These are the activations of a small neural network, seen along a few directions. Each row is one input.
In each table, some parts of the input vary, and every possible input appears once, in random order.
A made-up example of a description, with smaller parts first: one of 3 separate values, together with either a single point or one of 9 places along a line or (one of 4 places along a line, together with one of 5 places around a ring).
Shared parts are said once, and a part with two or three values counts as separate values.
(in the rows, 128 means zero)

Other details of the inputs shift rows strongly along two fixed directions, in all tables alike. That doesn't count.

A family of inputs:
x1: [146 134 116  92  94 144 168 201 108  44 154  98 123]
x2: [120 131 155 142 124 127  88  67 154 192  99 141 123]
x3: [124 111  85 129 202 145 149 175 168 133 117 131 155]
x4: [119 112 168 153 127 110  75  94 158 201 107 129 116]
x5: [121 141 185 103  24  96 107 113  98  94 122 118  90]
x6: [122 119 161 142 128 113  72  72 167 185 104 127 120]
x7: [156 108  72 133 185 150 130 170 137 168 143 128 136]
x8: [154 117  76 125 200 159 136 141 138 151 145 112 137]
x9: [147 130  91  90  90 125 161 173  78  45 170 114 123]
x10: [151 126  70 125 194 162 146 138 135 156 142 119 139]
x11: [101 150 203 126  33  77 111  95  73  70 140 125 106]
x12: [111 145 188 121  27  71 105 103  84  75 135 139 113]
x13: [ 91 130 172 156 139 117 118  85 172 176  72 153 127]
x14: [106 147 184 111  23  99 119  91  85  82 129 129 102]
x15: [149 137 107  93  91 146 169 200 105  51 146 111 124]
x16: [118 117 175 153 132 116  87  86 145 204 104 127 116]
x17: [141 127  63 145 196 144 137 133 125 138 155 150 163]
x18: [144 127  99  89  94 122 159 175  81  39 179 102 120]
x19: [108 129 154 155 128 116  91  47 146 175 103 139 134]
x20: [112 122 163 162 134  87  70  62 154 167 117 149 145]
x21: [119 141 112  96 103 138 194 202  97  53 138 130 116]
x22: [117 135 172 156 127 135 105  72 173 179  83 139 129]
x23: [127 114  77 129 196 146 151 174 162 136 110 143 155]
x24: [112 152 199 114  26 118 131 116 113  90 108 128 101]
x25: [151 116  76 131 186 161 144 162 129 174 145 132 137]
x26: [149 118  80 134 192 158 150 158 126 175 145 122 136]
x27: [120 134 123  96 111 134 192 203  95  43 140 113 114]
x28: [146 113  69 134 202 152 137 127 133 135 150 121 151]
x29: [119 127 179 154 132 132  96  76 177 174  84 131 131]
x30: [138 129  65 149 202 142 142 129 122 136 155 139 161]
Description of these inputs: one of 5 places around a ring, together with either one of 2 separate values or one of 4 places along a line.
Change only the choice among 2 separate values in x29. List by row number the other rows that result.
> x27
Change only the place on the ring of 5 in x12. List by row number the other rows that result.
> x11, x17, x20, x30
Change only the choice among 2 separate values in x24. List by row number the other rows that result.
> x21
Change only the place on the line of 4 in x20. List by row number the other rows that result.
> x4, x6, x18

A family of inputs:
x31: [131 131  97 109 151 146 185 198 119  77 138 119 133]
x32: [134 128 164 125  88 117  96 100 121 142 133 107 108]
x33: [118 138 169 106  49 106 124 139 112  83 120 124 107]
x34: [156 121  69 115 171 148 145 161 117 100 165 109 140]
x35: [115 140 161 126  71  95 114 105  85 109 141 130 110]
x36: [146 105  77 135 219 174 152 174 164 182 121 120 140]
x37: [119 120 142 152 148 114  89  69 159 148 113 139 148]
x38: [127 137 174 108  51 104 112 114  96  94 142 106  98]
x39: [130 114 146 141 133 130  88 104 171 192  99 133 128]
x40: [132 117 137 168 169 124  72  63 151 235 116 144 135]
x41: [127 113 136 150 158 130  83  90 187 204  91 145 138]
x42: [ 98 138 172 135 104 113 136 125 141 107  99 138 125]
x43: [123 121 143 148 147 115  87  71 158 158 112 134 143]
x44: [141 130  72 114 148 130 163 165  84  81 175 125 140]
x45: [152 136  76 115 160 178 181 164 116 121 140 119 128]
x46: [147 122  72 113 162 147 156 181 134  94 143 129 148]
x47: [142 110  75 133 219 168 155 170 165 170 120 127 143]
x48: [101 162 169 118  56 123 159 111  82  88 124 136 107]
x49: [117 123 140 149 141 118  99  96 173 150  96 153 149]
x50: [121 142 170 117  52  96 117 113  74 106 148 124  98]
x51: [135 134  80 111 123 123 171 171  70  49 182 125 137]
x52: [104 134 174 127  98 118 132 131 135 125  99 128 111]
Describe the family of inputs behind these rows.
> either one of 2 separate values or (one of 4 places along a line, together with one of 5 places along a line)
Change only the place on the line of 5 in x50. List by row number the other rows that result.
> x35, x40, x44, x51
A walk changes only the place on the line of 5. It starts at x37 and steps to x43. List the rest of the walk in order.
> x34, x38, x32
